These are the activations of a small neural network, seen along a few directions. Each row is one input.
In each table, some parts of the input vary, and every possible input appears once, in random order.
A made-up example of a description, with smaller parts first: one of 2 separate values, together with either a single point or one of 11 places along a line or (one of 6 places along a line, together with one of 8 places around a ring).
Shared parts are said once, and a part with two or three values counts as separate values.
In the rows, 128 means zero.

Other details of the inputs shift rows strongly along two fixed directions, in all tables alike. That doesn't count.

Rows:
row 1: [130 117 103 124 148 137 125 102 133 140 129 127 142]
row 2: [145 143 111 111 118 124 137 107 129 163 138 124 150]
row 3: [ 24 178 137 222 116 173  59 165  78  74 104 165  80]
row 4: [ 96 154 120 131 110 120 132 100 161 111  82 114 169]
row 5: [101 177 119 161 108 128 124  74 143 124 114 157 162]
row 6: [ 56 179 130 182 117 158  54 171  77 112  96 138 102]
row 7: [136 147 151 102 118 112 147 108 152 139 130 129 148]
row 8: [149 144 113 114 116 102 134 108 135 165 123 124 139]
row 9: [193  90 150  94 125  91 151 149 127 143 161 125  86]
row 10: [102 176 135 124 108 134 134 117 150 139 116 121 170]
row 11: [178  62 151  93 155 112 162 137 140 109 159 129  89]
row 12: [ 61 141 144 224 108 161  74 196  59  67 122 151  48]
row 13: [101 176 145 123 101 120 129 109 149 133 105 124 164]
row 14: [ 27 160 138 189 127 184  73 179  93  70  84 128 120]
row 15: [189  55 138 101 150 119 177 154 135 114 166 112  97]
row 16: [102 170 114 127 106 132 132 115 143 156 120 117 171]
row 17: [145 147 137 105 119 106 132 109 147 148 125 136 143]
row 18: [111 169 110 126 118 135 114 101 132 158 123 129 163]
row 19: [141 114 102 131 133 134 129 107 126 137 124 117 151]
row 20: [122 111 118 132 145 148 133 133 119 118 132 125 139]
row 21: [102 169 121 123 117 139 127 108 141 153 125 129 174]
row 22: [116 136 149 118 132 138 135 143 133 133 144 132 120]
row 23: [153 122 102 125 136 112 131  96 137 137 111 121 150]
row 24: [202  58 115 111 151 101 151 139 117 132 151 118  88]
row 25: [117 122 126 117 144 135 145 114 153 121 123 127 147]
row 26: [143 145 116 107 132 111 128 102 141 163 132 138 136]
row 27: [128 144 140 116 115 125 148 134 144 141 136 117 141]
row 28: [128 114 106 129 129 135 144 122 138 131 126 111 154]
row 29: [134  61 139 158 168 152  87 207  58  84 148 137  19]
row 30: [ 66 121 140 192 122 151  57 207  72  62  92 124  59]
row 31: [100 175 140 124  98 116 132 112 153 137 101 120 160]
row 32: [117 133 132 120 134 140 129 143 122 142 152 134 122]
row 33: [129 145 148 100 123 113 146 109 157 142 133 132 141]
row 34: [131 109 101 141 131 138 121 130 114 129 122 112 127]
row 35: [182  55 129 113 154 134 163 156 111 121 169 119 103]
row 36: [186  82 129 105 130 122 147 156 103 154 176 120  85]
row 37: [104 173 130 121 116 113 111 106 152 147 107 139 151]
row 38: [129 120 135 120 123 118 141 114 145 107 109 122 145]
row 39: [145 118 101 121 141 132 133  92 135 142 128 122 159]
row 40: [102 154 114 128 129 116 111  89 161 124  87 133 162]
row 41: [137 119 124 115 130 130 156 110 155 123 120 117 163]
row 42: [ 90 148 102 130 138 144 128  94 151 136 108 127 178]
row 43: [189  90 156 100 127 105 141 155 119 136 160 131  84]
row 44: [179  63 155 101 150 116 157 145 129 101 154 126  92]
row 45: [135 144 111 105 131 124 133 103 137 164 144 134 144]
row 46: [101 174 138 121 116 137 133 112 151 141 118 128 169]
row 47: [129 119 129 130 133 121 113 126 131 108 109 132 124]
row 48: [199  88 136  99 137 105 147 141 111 153 166 130  90]
row 49: [203  60 124 107 163 111 146 130 115 129 159 129  92]
row 50: [105 176 118 166 100 124 131  77 140 126 109 152 162]
row 51: [130  65 159 165 144 145  82 225  61  60 137 130  23]
row 52: [136 143 123 110 118 127 149 118 138 156 144 122 158]
Each input here is: one of 4 places along a line, together with either a single point or (one of 2 separate values, together with one of 6 places around a ring).
The inputs of row 13 and row 31 match in every part but the place on the line of 4. If row 19 is changed in the same way as row 13 into row 31, which row does it become? -> row 34
A walk changes only the place on the line of 4. It starts at row 16 and steps to row 52. List the rest of the walk in order. -> row 21, row 32
Change only the place on the ring of 6 in row 37. List by row number the other rows that result. -> row 22, row 26, row 32, row 33, row 45
Change only the place on the line of 4 in row 10. List by row number the other rows that result. -> row 22, row 27, row 46
